data =
[[-0.95 -0.94 -2.33  0.00 -1.64  1.13  0.87  2.84 -0.94  0.22 -1.47 -0.77
   0.38  0.96]
 [ 1.64 -0.60  0.08 -1.05 -1.93 -0.58  0.41  0.73  1.39  0.09  0.81  0.08
   0.18 -1.09]
 [ 1.96 -2.54  2.44 -1.76 -2.39 -1.01 -0.12 -0.28  2.02 -1.66  1.44  1.31
   2.68 -2.28]
 [ 1.79  0.19 -0.84 -0.62 -1.82 -0.36  0.69  1.07  1.19  0.77  0.68 -0.35
  -0.65 -0.09]
 [ 2.21  4.41 -1.65  3.25  4.06  0.89 -0.84 -1.71  0.78  2.24 -0.48 -0.88
  -3.74  3.97]
 [ 1.13  3.40  0.30  2.46  3.53  0.26 -0.83 -1.90  0.35  1.50  0.09 -0.37
  -3.09  2.77]
 [-2.42 -2.45  1.40 -0.83 -0.23  0.25  0.77 -1.11 -2.05 -1.53 -0.36 -0.13
   2.68 -1.24]
 [-0.90 -1.04 -1.60  0.77  2.08  1.24 -1.10  1.96  0.29 -1.66 -1.85  1.17
   1.71  0.17]]
Rows and columns are counted from 1.
(1, 1) = -0.95
(3, 11) = 1.44
(3, 13) = 2.68
(8, 14) = 0.17
(4, 7) = 0.69
(3, 6) = -1.01
(3, 14) = -2.28
(6, 11) = 0.09
(5, 6) = 0.89
(1, 6) = 1.13
(2, 1) = 1.64
(7, 7) = 0.77
(3, 7) = -0.12
(3, 4) = -1.76
(5, 11) = -0.48
(4, 12) = -0.35
(5, 10) = 2.24
(5, 2) = 4.41
(2, 2) = -0.60
(7, 12) = -0.13
(5, 8) = -1.71
(5, 3) = -1.65
(1, 14) = 0.96
(2, 11) = 0.81
(8, 3) = -1.60
(7, 8) = -1.11
(4, 3) = -0.84
(6, 7) = -0.83
(1, 4) = 0.00
(6, 3) = 0.30
(1, 13) = 0.38
(8, 10) = -1.66
(4, 4) = -0.62
(7, 1) = -2.42

a =
[[ 583  129  -58 -549]
 [-563 -528   86  -67]
 [-107 -267  287  295]
 [ 182 -101 -576  878]
 [-416 -449  114 -273]]
Rows and columns are counted from 1.
(1, 1): 583
(2, 2): -528
(3, 4): 295
(1, 4): -549
(5, 4): -273
(2, 3): 86
(1, 2): 129
(2, 1): -563
(2, 4): -67
(5, 1): -416

x =
[[-0.3  1.8 -0.2  2.1]
 [ 0.1  1.1  0.1  1.3]
 [ 1.2 -0.5  1.7 -0.4]
 [ 1.2 -0.6  1.6 -0.5]
 [ 0.8  0.1  1.2  0.3]
 [ 1.2 -1.1  1.3 -1.5]
 [ 1.3 -1.2  1.5 -1.5]
 [ 0.0  1.3  0.0  1.5]
 [ 0.5  0.2  0.7  0.2]
 [-0.4  1.8 -1.0  1.6]
 [ 1.0  0.1  1.6  0.6]
 [-0.3  1.4 -0.7  1.3]
 [ 1.0 -0.6  1.4 -0.5]]
Indices start at 1.
row 1 col 1: -0.3
row 13 col 1: 1.0
row 11 col 3: 1.6
row 8 col 1: 0.0
row 7 col 3: 1.5
row 5 col 2: 0.1
row 11 col 4: 0.6
row 4 col 3: 1.6
row 7 col 1: 1.3
row 12 col 2: 1.4
row 2 col 1: 0.1
row 4 col 1: 1.2
row 12 col 3: -0.7
row 8 col 4: 1.5
row 3 col 1: 1.2
row 8 col 3: 0.0
row 11 col 2: 0.1
row 1 col 4: 2.1
row 13 col 2: -0.6
row 12 col 4: 1.3
row 4 col 2: -0.6
row 10 col 3: -1.0
row 6 col 2: -1.1
row 10 col 2: 1.8
row 10 col 4: 1.6
row 9 col 2: 0.2
row 8 col 2: 1.3
row 3 col 4: -0.4
row 1 col 2: 1.8

X =
72.44	76.01	109.11	-39.87	32.50	21.66	-18.51	-23.92	5.13	46.49	42.15
239.77	-35.09	58.03	65.02	108.30	-9.27	-172.36	67.95	117.74	65.69	77.77
72.44	-53.60	92.09	94.99	47.66	52.59	-44.15	67.95	61.44	104.09	42.15
96.35	-127.67	92.09	184.90	77.98	16.50	-146.72	44.99	98.97	59.29	-64.72
-190.50	57.50	-78.18	5.09	-43.30	62.90	7.13	-46.88	5.13	72.09	-278.46
Rows and columns are counted from 1.
row 1 col 1: 72.44
row 3 col 4: 94.99
row 3 col 2: -53.60
row 5 col 9: 5.13
row 3 col 6: 52.59
row 5 col 1: -190.50
row 5 col 6: 62.90
row 5 col 2: 57.50
row 3 col 7: -44.15
row 2 col 11: 77.77
row 4 col 4: 184.90
row 4 col 6: 16.50
row 1 col 8: -23.92
row 3 col 11: 42.15
row 5 col 4: 5.09
row 4 col 3: 92.09
row 2 col 1: 239.77
row 1 col 6: 21.66
row 2 col 4: 65.02
row 2 col 3: 58.03
row 4 col 8: 44.99
row 1 col 2: 76.01
row 2 col 2: -35.09
row 2 col 7: -172.36
row 2 col 8: 67.95
row 5 col 3: -78.18
row 3 col 10: 104.09
row 5 col 5: -43.30
row 1 col 10: 46.49
row 5 col 8: -46.88
